Each row below holds a small network's activations on one input, seen along a few directions.
In each table, some parts of the input vary, and every possible input appears once, in random order.
A made-up example of a description, with smaller parts first: one of 2 separate values, together with either a single point or one of 9 places along a line or (one of 5 places around a ring, together with one of 6 places along a line).
Shared parts are said once, and a part with two or three values counts as separate values.

Other details of the inputs shift rows strongly along two fixed directions, in all tables alike. That doesn't count.

Rows:
row 1: [ 18 -59  17 -28  -2 -16  12  -3 -22  -4  -4   4 -11  14  24   4]
row 2: [  3 -28 -14   0 -11   1  12 -11  10  -7   3  -4   4 -13  37  15]
row 3: [  2 -16   0 -39 -18 -17  -9 -14  14  -3  -1  -6   1   8  24  14]
row 4: [ 23 -43  29 -25 -29 -32  36  -9 -11 -17 -18  10   4  -8  13  -3]
row 5: [ 13  21 -18  12   5  11  -1   5 -12 -17  -2   8 -11  10 -27  -8]
row 6: [-45  94  10  76  16  32 -35  12  -6  22 -12 -25  19   3 -45 -15]
row 7: [-29  31 -20 -14 -11   4 -24   2  29  10 -11 -11  15   0   6  14]
row 8: [ 23  12  19  36   9  -4  11  -9 -48  -5  -2  12 -33   3 -36   0]
row 9: [ 10 -13  13  13  10  -3   8  -8 -22  -7 -12  -4   8  13  -1   3]
row 10: [ -1 -33  -3 -40   6   0   4   6   2  12   5   0  -2   8  19   7]
row 11: [  9 -20  -3  29  -9 -12  -4 -10  -3 -14   5  -1  -5  -4  12 -19]
row 12: [ 18 -32  28 -20 -11 -30  -2 -21  -5  -2  -1  -5 -20  16  16   6]
row 13: [-27   8 -11 -22 -16   1   2  20  33  -4   0   6  36  -9   5  -6]
row 14: [ 14   3 -27 -31  -6  12   9  -6  -6  -9   1  17  -5  -5  -3  18]
row 15: [  9 -53  28  -9 -19 -32  31  -7  -2 -25  -8  17  13   7  18 -11]
row 16: [-11 -31  -7 -44  -5  -9  -9   3  13   1  -7   1  -3  -7  19  18]
row 17: [-26  26  19  63  20   5 -15  18 -35  16 -20  -9  -6   5 -33 -14]
row 18: [ 31 -45   8 -40  -1  -5   9  -9 -13  -7   4  -1   6  15  24  10]
row 19: [ 14  -2  54  18  -1 -33  20   2 -25   9  -6   2 -12  -8 -27 -18]
row 20: [ 43 -36 -14 -18 -10  -6  20 -14 -11 -30  -5  18 -14  19   3   1]
row 21: [  7  -2 -27 -15   4  10  -8   3  15 -22  13   6   4   5  11 -13]
row 22: [  8  -2  34  79   8 -20  -8  -8 -37  -7   9  -9 -30   1 -24 -35]
row 23: [  7  -3  30  82   4 -20 -10  -7 -41 -14   4  -8 -25   0 -22 -34]
row 24: [ 16 -32  -3  -9  -1 -11  -5 -14  13   0  24   3  -9  -4  17 -18]
row 25: [  5 -29  27 -28  -7 -21  16   7  17   3  15  12  12   1   3 -12]
row 26: [ -4   1  63  64   3 -30   9  11 -36  -6   0   0  -9   7 -40 -32]
row 27: [-32  18 -12 -23 -12   5  -3  24  32   1   8   2  37 -11  -2  -7]
row 28: [-44  50 -26 -13 -11  11   9  19  36   7 -19  -4  41 -24  -8   2]
row 29: [ 21 -14  10   2  -4   2  15  -6 -20   6   8   5 -22  -8   8  17]
row 30: [  1 -23   3 -18 -15 -23   4 -21  11  -8 -15  -3   4  12  24  16]
row 31: [-19  50 -33 -10   9  38 -11  18  25  34  12  -1   5 -24  -5  20]
row 32: [-37  38 -29 -26  21  29 -22  31  32  40   7 -10  16  -4  -7   7]
row 33: [ -1 -21 -22 -14 -14  11   2  -4  17  -1   9  -4   7 -18  39  14]
row 34: [-40  80  21  54   6   5  -7  31  -8  20 -10 -17   9 -20 -56 -20]
row 35: [ 30 -44 -12  -9   0 -13  17 -16   4 -37   1  14  -2  18  27  -8]
row 36: [ 11  17  37  83   6  -1   5  -1 -58  -1 -12   1 -29  -8 -27  -1]
row 37: [  3  -5  25  92   4 -20  -1 -11 -36 -18  -8  -5 -19   2 -17 -29]
row 38: [ -6   8 -23 -25   6  22  -8   5  12   9  -4  -5  27   4  10  11]
row 39: [-13  54 -56 -24  10  37 -10  18  35   1  10   0   9   0 -20   2]
row 40: [  2 -13  -2 -26  -9   5   8 -23  19  -6  -4  -5  24  14  28  10]
row 41: [-25  47 -32 -28  17  37 -20  20  30  25   9 -17  29   0  -3  11]
row 42: [-53  65  -6  24  28  17 -40  33  22  39  -6 -15   0 -15 -37   3]
row 43: [-28   0 -13 -31   5   3 -18  13  25  18  -5  -5   0 -10   4  16]
row 44: [ 29 -30  16 -32  12  -3   2  -8  -5  11  11  -1  -1  15  10   5]
row 45: [-22  54 -56 -13   2  31   1   9  21   2  -7  11  20 -12 -10  23]
row 46: [ 20  -3 -12  -4  -8   5  14  -8 -21 -12  -9  19 -11  -1  -8  14]
row 47: [ 35 -45   6 -23 -18  -6  21 -16 -22  -7   7  12 -19  -7  29  23]
row 48: [ -1 -49  20  -1  -2 -29   8 -10 -11 -12 -24   8 -13   5  15  14]
row 49: [-25  43 -20 -36  -1  33 -19   0  42  21  14 -18  27   6  10   7]
row 50: [ 24  18  24  38  16  -7   6  -6 -44   7  -1  12 -34   1 -43  -3]
row 51: [-10 -17  19  33  12 -12   7   1 -30   1 -19  -1  -7  12  -8  -4]
row 52: [-12   5 -24 -14   0  18  -7   5  24  12  21 -11   4 -22  24  11]
row 53: [  1  -4   3 -41  -5 -12 -13  -8  27  17   6  -5  -3   6  17  11]
row 54: [ 33 -33   4 -12  11 -10   3 -11   0 -15  20  12 -17  14   6 -21]
row 55: [  3  34 -38 -26  12  27  -5  11  27   5  12   7   1   3 -20  -2]
row 56: [ 11  19  58  50  14  -6 -11 -15 -30  16   3 -15 -18  21 -30 -22]
row 57: [-13  22  -9 -30  -9  22 -14  -7  24   8   8 -14  25   8  15   6]
row 58: [  5 -25 -17 -22 -12   6   1  -6  13  -2  16  -6   2 -18  36  14]
row 59: [ 28 -45  18  -6   1 -14   8 -17  -6   5  21   2 -22 -10  25   4]
row 60: [-13 -30  -8 -32  -6  -8  -6   0  16   0 -14   4   0  -5  19  19]
row 61: [ 24  10  18  74  10  -9  14  -6 -47 -26 -20   7 -25  21 -44 -18]
row 62: [  6   1 -36 -35   9  16  -6   3  34 -16  20   5   6   6  17  -9]
row 63: [-41  77 -26  56  11  38 -10  21   0  21 -11  -7  13 -23 -25  12]
row 64: [ 23 -26 -16  -5   0  -3   3  -9   2 -29   6  11  -3  12  16 -15]
row 65: [ -2   2  17 -17 -18 -16  17   7  -1  -6 -11   0  12 -16  -4  -5]
Description of these inputs: one of 5 places along a line, together with either one of 2 separate values or one of 5 places around a ring or one of 6 places around a ring.
The inputs of row 7 and row 3 match in every part but the place on the line of 5. If row 60 is changed in the same way as row 7 into row 3, which row does it become?
Answer: row 16
Start at row 53 and move only the place on the ring of 5, one step at a time. The first step leads to row 42. Which rows follow, in order?
Answer: row 32, row 44, row 56
Change only the choice among 2 separate values in row 4. List by row number the other rows that result.
Answer: row 13
Change only the choice among 2 separate values in row 65. List by row number the other rows that result.
Answer: row 27

Rows:
row 66: [  3  56  35  53  11  -9   3  17 -35   8 -16   7 -21   6 -71 -13]
row 67: [-25  55 -48 -20   8  38 -27  18  61  18  39  -1  13 -10  -2 -10]
row 68: [ 22  -8  -6 -20  16   6   5   0 -11   9  15   6 -22  -3 -16   3]
row 69: [-23  52  54  78  22   4 -21  15 -36  49  -6 -29 -19 -13 -39  -8]
row 70: [-35  41 -40  39  -4  18 -11   3  16 -17 -21 -10  18   0  -3  -3]
row 71: [ 40 -69  30 -45  -7 -24   2 -43  -5   7  -1 -13 -16  23  49  21]
row 72: [ 13 -17 -27 -35   4  15   2  -5  31   2  40   8  -6  -9  23   3]
row 73: [ -8  20 -33 -21  -9  19   8 -14  17 -13 -20   6  30   8   8  20]
row 74: [ 42 -46  56  46  15 -23   4 -19 -37 -24  21   1 -28  41 -10 -44]
row 75: [ 12  -9 -57 -41  -2  33 -17  -3  30   0  36   4   0  -4  38  22]
row 76: [  0 -11 -32 -60 -23  15  34   1  19  -1  -8  22  33 -21  22  28]
row 77: [ 43 -52 -11  -7   5   0  -6 -37  -5 -17  22   6 -24  30  36   1]
row 78: [ 53 -67  32 -13 -26 -26  44 -31 -51 -37 -17  24 -14   7  18  20]
row 79: [ 41 -53  10  14   4  -6  12 -18 -26  -3  28  13 -31   5  19  -7]
row 80: [ 11  27  -2  -8  12   8 -11   7   5  10  15   3 -17   2 -34  -9]
row 81: [ 17  -5  28  -1 -23 -26  27  -4 -15 -13 -12  19   6  -3 -21  -8]
row 82: [-27   4 -26 -19 -20  -2   3  13  37 -22  -6  -2  45   6  11 -25]
row 83: [-26   0  74  59   3 -45 -13   7 -33  15 -17  -8 -16  -1 -31 -18]
row 84: [-61  27  -6 -17   2   4 -17  29  37  32  -3 -11  23 -24   5  18]
row 85: [ 34  -7  42  43  10 -15  30   2 -66   1 -21  17 -38   7 -39   8]
row 86: [-27  33 -55  12   6  31 -12  19  41   6   9  -5  24 -34  16  -3]
row 87: [ -2  47  -3  27  13  20   1  12 -39   3 -22   8 -18   1 -38  19]
row 88: [-46  59  37  39  23   4 -38  20   0  35   2 -36  18  13 -33 -28]
row 89: [ 44 -60  44  -9 -23 -40  52 -20 -44 -26 -12  27 -10  -2   0   4]
row 90: [ 43 -51 -21 -59   4   3  15 -11  -9   5  14  15 -23   1  21  19]
row 91: [-31  47 -23  33   2  13 -21  16  35  -4  13  -5  14 -23 -12 -29]
row 92: [  4  13 -19 -41  16  21 -14   8  25   2  14  -4  11  21 -13 -15]
row 93: [-34  36 -46 -10   6  25 -25  19  62 -10  11 -14  50  -2  13 -33]
row 94: [ 27 -38  92  29  -2 -52   4 -17 -48  14   7 -13 -39  12 -11 -19]
row 95: [  7  32  15  19  12  -2  18  16 -30   8 -11   8 -18  -2 -46   8]
row 96: [ -4  -5 -12 -51 -18  -5  18   1  26 -16  -7   8  48  13   6  -6]
row 97: [-18   8 -52 -28  -2  19   0   9  55  -7  20   1  25 -31  31  -3]
row 98: [  7 -14  16 -29  -7   4 -12  -7  -2  22   7 -19 -10  -5  27  26]
row 99: [-21  56 -61 -42  12  41 -11   7  29   9 -18   6  17  11  -3  30]
row 100: [ 49 -60 -35 -83   3   6   0 -37   6 -14   9  14 -14  25  42  23]
row 101: [ 40 -39 -32 -59   0  12   1 -12  -7  -5  13  12 -21   7  25  28]
row 102: [-39  26  43  83  19 -10 -32  -3 -26  19 -33 -24  -8  11 -28   1]
row 103: [ 13 -90  38 -39 -18 -35  23 -13  -6   7 -10   6  -8  -4  47  25]
row 104: [ 24 -18  18  88  10 -19  -7 -26 -38 -31  -9 -11 -26  17   0 -24]
row 105: [ 14 -71 -29 -75 -37 -21  42 -12  30 -32   1  23  13 -18  53  10]
row 106: [  2  50  44  61  23  -8  -3  17 -36  -4 -22  -5  -5  27 -71 -28]
row 107: [-12  11  15  81  -7  -8  17   9 -37 -14 -21   1 -11 -17 -23 -17]
row 108: [-42  43 -38  -6 -24   7  -6  21  42  -8  -4   4  31 -24  -6 -16]
row 109: [-35  47  21   9  14   7 -19  15   8  44  13 -27   1 -19 -13   4]
row 110: [-31  -7  58  39  10 -37 -20  11 -17  12 -21 -13  13  19 -19 -24]
row 111: [ 30 -65  -1  -8 -33 -21  31 -17 -20 -44 -11  13 -13  -2  37  11]
row 112: [-59  27 -27 -25  -5  28 -27  23  41  28  -9 -16  24 -20  19  37]
row 113: [-29  44 -60  21   5  35 -24  14  29  -3   8 -11  19 -24  14   3]
The inputs of row 94 and row 109 match in every part but one. If row 80 is changed in the same way as row 94 into row 109, which row does it become?
Answer: row 68
The inputs of row 110 and row 112 match in every part but one. If row 106 is changed in the same way as row 110 into row 112, which row does it become?
Answer: row 87
What is each input in this table made of?
Answer: one of 6 places along a line, together with either one of 2 separate values or one of 6 places around a ring
List by row number the other rows that have the place on the line of 6 in common with row 86.
Answer: row 69, row 76, row 79, row 85, row 90, row 103, row 107
Change only the place on the line of 6 in row 97. List by row number the other rows that result.
Answer: row 86, row 91, row 93, row 104, row 113
Change only the choice among 2 separate values in row 94. List by row number the other rows that result.
Answer: row 83
Change only the choice among 2 separate values in row 102. List by row number the other rows that result.
Answer: row 71
Change only the place on the ring of 6 in row 77. List by row number the other rows that result.
Answer: row 70, row 73, row 99, row 100, row 104
